These are the activations of a small neural network, seen along a few directions. Each row is one input.
In each table, some parts of the input vary, and every possible input appears once, in random order.
A made-up example of a description, with smaller parts first: one of 2 separate values, together with either a single point or one of 11 places along a line or (one of 5 places around a ring, together with one of 6 places along a line).
Shared parts are said once, and a part with two or three values counts as separate values.
In the rows, 128 means zero.

Other details of the inputs shift rows strongly along two fixed directions, in all tables alike. That doesn't count.

Rows:
r1: [106,   5, 163, 162, 232,  41, 203, 117, 125, 168, 110, 120]
r2: [144, 147, 123, 143, 122, 127, 121, 127, 171, 112, 140, 152]
r3: [133, 137, 173,  73, 113, 152, 122, 141,  97, 155, 119, 114]
r4: [ 94,  32, 142, 142, 235,  48, 186, 127, 117, 154, 105, 151]
r5: [144, 152, 126, 135, 127, 123, 122, 124, 166, 101, 140, 154]
r6: [133, 147,  92, 152, 110, 114, 135, 108, 156, 118, 157, 115]
r7: [122, 145, 105, 152, 113, 119, 116, 120, 145, 103, 120, 153]
r8: [146, 147, 103, 150, 128, 124, 118, 141, 135,  88, 126, 145]
r9: [144, 144, 104, 165, 128, 136, 116, 132, 145, 103, 124, 140]
r10: [127, 125, 150,  84, 129, 167, 111, 147,  77, 143, 121, 105]
r11: [136, 132, 174,  81, 110, 154, 114, 130,  97, 164, 118, 116]
r12: [133, 123, 151,  95, 117, 163, 109, 142,  71, 151, 113, 108]
r13: [118, 147, 104, 158, 118, 128, 120, 122, 155, 109, 118, 144]
r14: [120, 159,  78, 148, 120, 118, 128, 116, 147, 126, 139, 140]
r15: [112, 118, 165,  82, 105, 157, 123, 129,  95, 141, 134,  86]
r16: [110, 114, 123, 133, 147, 100, 142, 133, 125, 120, 112, 144]
r17: [132, 133, 173,  87, 115, 164, 119, 132, 107, 170, 116, 108]
r18: [143, 139,  99, 155, 129, 136, 114, 139, 146,  99, 134, 144]
r19: [131, 139, 119, 148, 105, 113, 131, 123, 153,  86, 139, 127]
r20: [131, 137, 127,  91, 125, 163, 122, 138,  70, 176, 134,  96]
r21: [115, 142, 100, 149, 119, 128, 118, 129, 156, 105, 129, 149]
r22: [151, 162,  99, 140, 123, 120, 135, 112, 162, 131, 150, 145]
r23: [134, 134, 119, 156, 102, 115, 124, 112, 154,  95, 139, 128]
r24: [112, 113, 161,  90, 101, 161, 122, 133, 100, 152, 134,  85]
Each input here is: one of 4 separate values, together with either a single point or one of 5 places around a ring.
Q: Changing only the choice among 4 separate values turns r24 into r18. The same change can be made to r23. Which row results?
A: r12
Q: Start at r13 and move only the place on the ring of 5, one step at a time. The first step leads to r21. Which rows follow, in order?
A: r4, r16, r7
Q: List by row number the other rows that have the choice among 4 separate values in common with r17.
A: r2, r3, r5, r11, r22

Rows:
r25: [163, 214,  55, 172, 107, 161,  74, 150, 156,  60, 123, 188]
r26: [120,  65, 131, 171, 189,  61, 171, 117, 159, 121, 124, 147]
r27: [126, 123, 162,  96, 107, 158, 122, 130, 105, 150, 128,  99]
r28: [118, 126, 151,  93, 106, 149, 124, 129,  96, 149, 131,  95]
r29: [147, 200,  89, 160,  64, 140,  98, 116, 192,  59, 152, 150]
r30: [133, 144, 128,  95, 146, 171, 100, 163,  62, 149,  93, 141]
r31: [129, 110, 131, 150, 143,  99, 144, 118, 153, 122, 128, 136]
r32: [124, 130, 151,  90, 110, 152, 127, 130, 102, 158, 134,  98]
r33: [122, 127, 151,  96, 107, 154, 124, 128, 104, 161, 130,  96]
r34: [118,  78, 125, 161, 176,  69, 167, 116, 147, 136, 126, 139]
r35: [120, 126, 151,  97, 107, 155, 125, 127,  99, 154, 128,  94]
r36: [148, 202,  79, 164,  69, 139, 102, 113, 189,  66, 156, 144]
r37: [113, 130, 150,  90, 108, 153, 124, 126, 103, 159, 130, 100]
r38: [118, 127, 160,  86, 108, 152, 124, 132, 105, 148, 127, 103]
r39: [129,  67, 133, 166, 191,  57, 172, 118, 153, 121, 127, 145]
r40: [126, 142, 115,  95, 146, 172, 100, 163,  61, 152,  98, 139]
r41: [151, 200,  90, 168,  63, 147,  94, 115, 198,  65, 152, 146]
r42: [121, 124, 161,  90, 105, 150, 121, 131, 100, 143, 128, 100]
r43: [122,  66, 132, 171, 187,  59, 171, 117, 156, 121, 124, 148]
r44: [123, 130, 161,  89, 108, 152, 123, 126, 106, 155, 127, 104]
r45: [124, 110, 121, 145, 147,  93, 151, 119, 145, 124, 135, 135]
r46: [126, 142, 127,  94, 146, 172,  98, 166,  64, 147,  94, 141]
r47: [140,  93,  87, 168, 221,  87, 145, 151, 113, 131, 102, 182]
r48: [127, 111, 121, 148, 149,  96, 149, 114, 148, 130, 134, 135]
r49: [133,  94,  86, 167, 217,  83, 144, 150, 110, 126,  98, 185]
r50: [119, 123, 161,  90, 107, 153, 121, 132, 103, 143, 128,  99]
r51: [122,  86, 127, 157, 170,  78, 163, 116, 145, 138, 127, 134]
r52: [132, 106, 122, 151, 150,  97, 148, 120, 145, 123, 139, 129]
r53: [115, 129, 150,  89, 108, 151, 127, 130, 101, 153, 131,  99]
r54: [124, 129, 161,  87, 108, 151, 125, 130, 104, 150, 128, 103]
r55: [119, 107, 121, 152, 147,  97, 148, 118, 150, 127, 130, 132]
r56: [125, 106, 129, 150, 150,  90, 149, 116, 155, 121, 131, 144]
r57: [142, 199,  88, 167,  62, 145,  94, 115, 198,  61, 149, 148]
r58: [120,  71, 130, 165, 191,  58, 172, 115, 161, 127, 126, 152]
r59: [127, 128, 161,  88, 109, 153, 124, 132, 105, 152, 131, 102]
r60: [123, 124, 162,  95, 106, 156, 122, 129, 103, 148, 125,  99]
r61: [125, 129, 161,  89, 109, 155, 122, 128, 108, 157, 130, 104]
r62: [143, 198,  77, 168,  67, 141,  98, 115, 190,  57, 157, 141]
r63: [124, 132, 152,  94,  99, 165, 119, 129, 100, 155, 133,  92]
r64: [126,  81, 126, 158, 182,  72, 168, 115, 150, 141, 133, 140]
r65: [129, 106, 122, 150, 149,  95, 148, 118, 143, 121, 136, 129]
r66: [155, 197,  90, 165,  66, 145,  95, 117, 192,  57, 157, 144]
r67: [119,  81, 125, 156, 178,  68, 168, 114, 147, 138, 130, 142]
r68: [143, 198,  77, 173,  63, 143,  98, 112, 190,  61, 154, 143]
r69: [117, 126, 161,  93, 103, 152, 121, 129, 105, 152, 123, 103]
r70: [113, 124, 151,  97, 106, 156, 124, 128, 101, 152, 128,  95]
r71: [133, 144, 116,  95, 146, 171, 101, 161,  59, 154,  97, 138]
r72: [128, 143, 128,  94, 144, 169,  99, 164,  61, 147,  93, 142]
Q: Changing only one part turns r38 into r54. The same change can be made to r57. Which row results?
A: r31
Q: Changing only one part turns r45 into r32. The same change can be made to r49. Which row results?
A: r47
Q: What do these inputs look like to the network?
A: one of 2 separate values, together with one of 4 places along a line, together with either a single point or one of 5 places around a ring
Q: Which other rows does r28 become when the place on the ring of 5 takes its other values? List them by row number.
A: r34, r45, r67, r68
Q: Start at r25 and move only the place on the line of 4, one step at a time. The first step leads to r30. Which rows follow, in order?
A: r72, r46
Q: List by row number the other rows that have the place on the line of 4 and the choice among 2 separate values in common with r25.
A: r27, r41, r59, r61, r66
Q: Which other rows does r70 become when the choice among 2 separate values takes its other values? List them by row number.
A: r26
